A small network was shown many inputs. Here are its activations along a few directions, one row for each input.
Each table varies a few parts of the input and shows all the possible inputs, shuffled.
A made-up example of a description, with smaller parts first: one of 2 separate values, together with either a single point or one of 9 places around a ring or (one of 4 places along a line, together with one of 5 places around a ring).
Shared parts are said once, and a part with two or three values counts as separate values.

Other details of the inputs shift rows strongly along two fixed directions, in all tables alike. That doesn't count.

Table:
R1: [ 32  -6 -80  -7 -26  38 -18 -32 -57  11   1   9]
R2: [-30   3 -80 -15  -6  36 -14 -74 -18  27  13   5]
R3: [-24  40 -77 -19  14  24 -13 -60 -37  -1  19 -11]
R4: [-85 -32 -42   5 -49  50 -22 -46  63  40 -19  -4]
R5: [-45 -31 -37 -13 -22  42 -40 -41  16  40   7   3]
R6: [-44 -33  82  48 -38 -18  17  65 112  -6 -54  -8]
R7: [   6   41 -103  -20   22   18   -3  -78  -72   -1   31    2]
R8: [ 54  37  44 -18  48 -43  49  15 -47 -17  30  -1]
R9: [-81 -40 -27  21 -61  40 -30 -20  66  18 -18 -11]
R10: [101  33  10  -8  39 -26  42  26 -71 -12  -2  16]
R11: [ -8   3  74  25  -3 -31  15  62  50 -32 -21 -15]
R12: [ 30  31  39 -20  39 -27  28  16 -26 -16  22  -7]
R13: [ 96  34   0   6  28 -27  36  31 -67 -22  -7  14]
R14: [ 20  38 -77 -21  29   8 -24 -51 -79  -8  39  -1]
R15: [-10 -18  73  40 -11 -28   2  68  79 -12 -43   2]
R16: [-28  22 -68 -25   8  32 -26 -59 -22  20  17  -3]
R17: [ -4 -19  64  21   1 -27  17  47  58  -4 -34   7]
R18: [ -4 -20  83  42  -5 -38  18  73  74 -21 -47   3]
R19: [-18 -41 103  28 -28 -28  20  70  77  -8 -22  -8]
R20: [ 27  45  27 -11  43 -28  30  11 -20 -20   9  -5]
R21: [  58   11  -88  -38    9   37    0  -59 -105   26   29   15]
R22: [  6   4 -47 -28  12  16   3 -56 -49  17  35   6]
R23: [-76 -32 -26  14 -49  41 -50 -13  61  16 -18  -8]
R24: [-18 -60 -64  -5 -67  67 -36 -33  -1  42 -14   9]
R25: [ 49   4  62   2  23 -47  35  40 -21 -27  16   1]
R26: [ 51  19  38  -9  38 -38  10  28 -38 -23  24   1]
R27: [ 69  41  36   3  53 -59  30  40 -54 -48  14   0]
R28: [  7 -10  76  24   8 -33  11  57  57  -6 -29   6]
R29: [ 56  67  22  -5  61 -49  28  28 -45 -40  13  -2]
R30: [ -8  19 -45 -34  17  21 -18 -47 -41  18  33  -2]
R31: [-32 -30  81  16 -25 -11   2  54  72  -7 -20 -13]
R32: [ 66  31  27 -18  53 -47  24  17 -70 -31  33   2]
R33: [-75 -53 -45  20 -66  47 -39 -31  56  20 -20  -2]
R34: [-89 -55 -18   3 -63  53 -55 -20  70  35 -14  -7]
R35: [-49 -43 -18  -7 -28  35 -28 -29  28  32  -4   4]
Each input here is: one of 5 places around a ring, together with either a single point or one of 6 places around a ring.
The inputs of R33 and R7 match in every part but the place on the ring of 5. If R1 is changed in the same way as R33 into R7, which row does it become?
Answer: R13
A walk changes only the place on the ring of 6. It starts at R32 and steps to R26. List the rest of the walk in order.
Answer: R34, R31, R19, R25
Which other rows agree with R20 in the place on the ring of 5? List them by row number.
Answer: R2, R4, R10, R16, R17, R28

Table:
R36: [ 27  17  79  24  14 -47  38  69  36 -33 -25  -3]
R37: [ 16   0  88  10  17 -40  16  65  32 -21  -9  -7]
R38: [-65 -40  34  31 -49  10 -15  29  85   1 -31 -12]
R39: [ 64  28 -29  -2  15  -6  11   2 -61  -8   1  11]
R40: [  1  10  -6 -15   8   1  10 -15 -25   2  21  -7]
R41: [ 40  39  30   4  40 -46  24  21 -30 -35  19  -5]
R42: [-20   5 -38 -19   8  10 -21 -42 -24   9  30  -3]
R43: [ 14  11  24 -13  20 -10   9  10  -8   0   7  -3]
R44: [ 23  28 -19 -13  27  -9  18 -25 -39  -4  21   1]
R45: [ 77  26  -2   2  33 -33  35  18 -62 -27   1  11]
R46: [-61 -12 -51  -1 -35  41 -37 -39  26  11  -4  -9]
R47: [-60 -12 -54   6 -36  41 -22 -40  24  17  -9  -9]
R48: [-61 -54  49  23 -44   8 -19  24  87  13 -20  -6]
R49: [  8  15  17 -10  12 -13   6   7 -12 -14  15  -7]
R50: [ 58  10 -13 -17  25 -13  11  -4 -72 -15  26   7]
R51: [-17   6  -4   6  -3   6  -6   3  23  -1 -16  -4]
R52: [ 19  10  75  28  18 -51  31  62  40 -26 -20   3]
R53: [-61 -54  26  15 -45  22 -16   3  78  27 -19  -1]
R54: [ 62  -3  88  32   5 -46  24  93  15 -30 -28   5]
R55: [-25 -50 -35  10 -47  43 -14 -20  28  31 -27  12]
R56: [  7  23   4   4  22 -15   6   7   0 -13  -6   3]
R57: [ 53  15 -37 -22  15   5  -7 -15 -77   1  30   7]
R58: [-20 -13  57  27  -6 -27   2  46  58 -15 -19  -3]
R59: [ 13  11  22 -10  27 -15   6   5 -10   0   8   4]
R60: [-32   3 -22   3  -3  12 -26 -17  13   1  -3  -2]
R61: [-46 -23 -17   1 -29  34 -20 -15  45  26 -20  -2]
R62: [ 63  19  -6  -3  26 -27  18  12 -61 -29  11   6]
R63: [ 49 -12  12  -8   8  -8  20  10 -36  -1   4  11]
R64: [-27   8 -75 -19   1  32 -17 -69 -25  26  20   5]
R65: [ 15  39 -45 -10  27  -4   9 -37 -48 -10  25  -3]
R66: [-59 -25 -33  -7 -22  35 -43 -36  26  24   0  -1]
R67: [-11   7 -32 -24   0  20  -6 -37 -22  13  20  -3]
R68: [ 42  32  45  -8  39 -44  30  27 -39 -30  26 -11]
R69: [-21 -24  58  23 -24  -9  19  43  63   0 -30  -4]
R70: [-53 -42  37  23 -34  13 -12  24  91  21 -42   4]
R71: [ 23  -6 -57 -10 -16  34  -9 -30 -38  27  -2  14]
R72: [-25   2 -64 -27   4  29 -21 -67 -31  27  31   2]
R73: [-11  13 -43 -17  -2  22  -1 -37 -16  11   8  -1]
R74: [-25   5 -17  -1  -3  12 -21 -10   9  -1  -3  -8]
R75: [ 25 -14 -43 -17 -14  32 -12 -25 -42  26  11  10]
The inputs of R72 and R42 match in every part but one. If R53 is changed in the same way as R72 into R42, which row does it become?
Answer: R48
What is each input in this table made of?
Answer: one of 5 places around a ring, together with either one of 2 separate values or one of 6 places around a ring
Which other rows does R49 become when the place on the ring of 5 takes its other values? List them by row number.
Answer: R36, R46, R67, R73
Which other rows agree with R58 in the place on the ring of 5? List them by row number.
Answer: R38, R41, R46, R54, R60, R62, R74
Which other rows does R55 become when the choice among 2 separate values takes its other values? List them by row number.
Answer: R71

Table:
R76: [-44 -30 -15 -13 -22  29 -27 -30  22  26   8  -2]
R77: [ -6  38 -31 -15  30  -6  -6 -32 -34 -17  31  -9]
R78: [-64 -17 -39   7 -32  33 -34 -30  34   9  -7 -11]
R79: [-30 -56  65  33 -47   1 -15  60  82   1 -40  -1]
R80: [-38  20 -43 -14  11  17 -13 -52  -2   8  17  -6]
R81: [ 58  25 -22  -6  21 -15   6   3 -71 -20  18   4]
R82: [  2  23 -22 -18  22  -5 -10 -24 -40 -11  35  -8]
R83: [-63 -44  -1   7 -42  36 -17 -11  66  38 -25   2]
R84: [ 29  -6   5 -10   1   0   7   4 -26   3   8   5]
R85: [ -4 -18 -41 -17 -15  30 -18 -31 -24  23  10   4]
R86: [-40 -30 -27  23 -44  32 -30  -4  44  11 -34   3]
R87: [ 47  44   5  -6  39 -30  34   7 -40 -23   9   1]
R88: [-16   6 -34   2  -9  13 -15 -18  -5  -6  -3  -4]
R89: [-40 -39  -9   4 -39  35 -12 -10  47  35 -24   7]
R90: [ 30  13  34  -2  21 -30   6  31 -19 -23  14  -6]
R91: [ 78  47  28   5  48 -49  49  35 -45 -33  -1   8]
R92: [-38 -36 -19  -7 -34  36 -29 -22  21  31   0   0]
R93: [-28  -7  32  21 -11  -6  -7  26  49  -9 -19  -6]
R94: [ -3  19 -72 -27   5  24 -27 -55 -63   1  40  -8]
R95: [ 16   2  73  24   7 -36  30  61  50 -16 -32   2]
R96: [-43 -44 -14  13 -50  30 -33  -2  39  14 -16  -3]
R97: [ 36  49  11  -7  45 -33  32   5 -36 -24  17  -4]
R98: [  8  41   7  -9  40 -27  20  -7 -18 -18  19  -6]
R99: [-27 -37 -41  10 -44  38 -37 -12  12  18 -16   4]
R100: [-14  21 -63 -31  15  18 -29 -60 -52   2  44 -10]
R101: [-40 -31 -28  23 -44  29 -25  -6  41   9 -30   0]
R102: [-24  10 -43 -25  10  19  -4 -55 -22  19  27  -1]
R103: [ -9 -37 109  22 -12 -33  16  69  70  -8 -20  -4]
R104: [ 25   9  13  14   7 -12  18  22  11  -6 -23   8]
R105: [ -2  19  52  10  23 -35   9  32  24 -26   0  -9]
R106: [ 17  44 -81 -21  26  12 -14 -56 -77  -8  31  -1]
R107: [ 57   2   1  -6  14  -9  14  11 -45  -1   5  12]
R108: [ -2 -24  35   3 -12  -3   1  22  19   6  -3   0]
R109: [  6  16  48  12  18 -28  24  33  28 -14 -14  -3]
R110: [ 73  33  40  -8  41 -44  49  30 -43 -19  10   6]
R111: [ 70  14  54   8  27 -38  48  49 -13 -13 -14  12]
R112: [-43 -23 -26  -5 -26  33 -12 -31  26  32  -4   1]
R113: [  4  -4  93  12  15 -41  30  55  48  -6 -14   0]
R114: [ 39  25 -74 -23  17  18  11 -53 -79  14  23  13]
R115: [ 23 -36  40  18 -21  -6  11  44  21   5 -25  10]
The inputs of R98 and R97 match in every part but one. If R80 is changed in the same way as R98 into R97, which row does it become?
Answer: R109
What is each input in this table made of?
Answer: one of 2 separate values, together with one of 4 places along a line, together with one of 5 places around a ring
A walk changes only the place on the line of 4. It starts at R113 and steps to R83. List the rest of the walk in order.
Answer: R89, R111
